A small network was trained on made-up records. Each row is its average activation on records with the value named, seen along a few directions.
Values that are neighbours, or in one group, have similar rows; names and order tell nothing.
In the rows, 500 means zero.
Random noise pushes rows far along 9 fixed directions. That doesn't count. These rows show it; they differ only by the noise:
[343 669 345 272 645 670 502 574 557 411 650 324 472 587 328 505 407 816
 283 719]
[467 645 507 416 559 410 431 617 464 396 656 484 595 455 458 647 436 653
 547 369]
[416 488 597 469 366 213 473 532 398 407 542 660 585 451 546 567 451 614
 655 265]
[657 633 399 495 669 559 520 569 488 444 318 289 214 526 481 368 441 397
 556 595]
[681 348 278 541 672 455 612 624 373 208 224 435 269 329 634 509 508 208
 553 516]
[367 554 548 704 692 357 722 499 377 407 533 594 599 542 419 435 574 433
 454 697]
[628 661 564 449 584 294 559 509 150 324 180 192 289 558 335 288 495 231
 790 351]
[469 411 663 598 685 499 584 523 600 578 521 452 444 476 428 465 568 500
 552 681]
[580 438 542 322 467 428 357 611 453 366 417 371 390 358 516 622 448 579
 663 254]
[484 269 452 466 649 532 618 531 463 384 391 451 421 411 484 486 566 378
 476 647]
[260 290 671 339 391 416 607 330 330 517 356 473 501 610 308 277 571 537
 519 594]


Values of ZOLO:
zaluf: [548 526 602 436 305 350 440 534 642 541 664 479 485 528 554 571 424 679
 703 301]
vuke: [499 302 552 298 411 866 372 336 530 559 245 250 400 505 343 400 600 558
 288 611]
bifin: [462 386 329 446 459 438 528 513 588 420 476 513 392 448 557 442 428 536
 515 524]
mos: [561 471 172 362 536 621 578 629 593 528 749 474 533 459 576 642 433 341
 463 523]
lize: [325 389 671 731 430 464 606 395 555 502 431 525 519 532 460 441 628 678
 309 616]
vod: [325 478 202 522 405 251 646 570 601 247 468 622 236 503 658 442 325 818
 485 651]
ger: [403 342 631 648 296 429 502 365 393 544 459 689 690 483 543 568 656 513
 434 381]
tomag: [536 539 449 580 422 690 465 441 416 582 628 661 759 520 564 663 572 333
 330 422]
silez: [695 541 265 612 493 821 388 456 705 632 471 564 468 508 645 511 480 363
 249 662]
gan: [643 939 434 798 535 743 418 435 140 417 440 561 795 572 531 642 615 253
 170 356]
zir: [158 321 547 337 486 216 795 453 447 371 536 452 531 591 292 273 476 672
 583 731]
vasik: [394 680 531 461 489 577 467 423 597 724 677 671 673 669 493 398 439 610
 406 650]
The values of ZOLO form a line.
Question: Going along ZOLO from mos by way of its neighbour tomag, in what order are ger, silez, zir, vasik met?
Answer: ger, silez, zir, vasik
Question: List every value one step from bifin, in the order listed.
Answer: vuke, vod

Values of SAPAR:
dapag: [410 412 390 312 424 503 536 481 512 406 469 347 386 571 398 438 503 619
 430 573]
pimu: [459 277 517 209 498 728 427 522 418 509 457 429 550 411 452 579 556 446
 434 535]
tirul: [337 415 619 536 561 456 498 538 370 281 408 498 571 386 436 605 568 646
 389 542]
madad: [380 259 739 587 387 267 563 360 589 751 620 754 730 536 466 410 558 449
 709 446]
lig: [604 685 374 426 477 433 384 558 548 445 494 471 422 501 552 492 371 559
 579 373]
lon: [616 452 521 657 450 506 429 475 500 460 395 575 499 391 623 595 551 414
 466 397]
fulit: [720 618 244 401 523 520 481 471 467 558 413 516 403 585 592 284 373 201
 614 474]
saru: [557 676 441 743 602 465 634 579 442 482 620 560 572 502 531 601 531 330
 495 505]
nal: [519 561 405 581 506 552 570 528 521 447 476 466 412 545 547 491 464 547
 378 590]
kitig: [368 736 316 572 654 473 528 658 423  48 518 349 424 448 442 642 453 934
 233 563]
kagir: [582 692 435 504 527 696 373 575 606 545 588 391 422 465 569 659 477 630
 375 453]
lafi: [641 808 512 654 439 350 457 478 305 586 546 818 734 564 652 509 432 224
 637 254]
The values of SAPAR form a line.
Question: List every value one step from dapag, in the order listed.
Answer: lon, nal
Question: List every value one step from madad, in the order listed.
Answer: lig, kitig
Question: List every value one step from tirul, in the order listed.
Answer: fulit, lafi
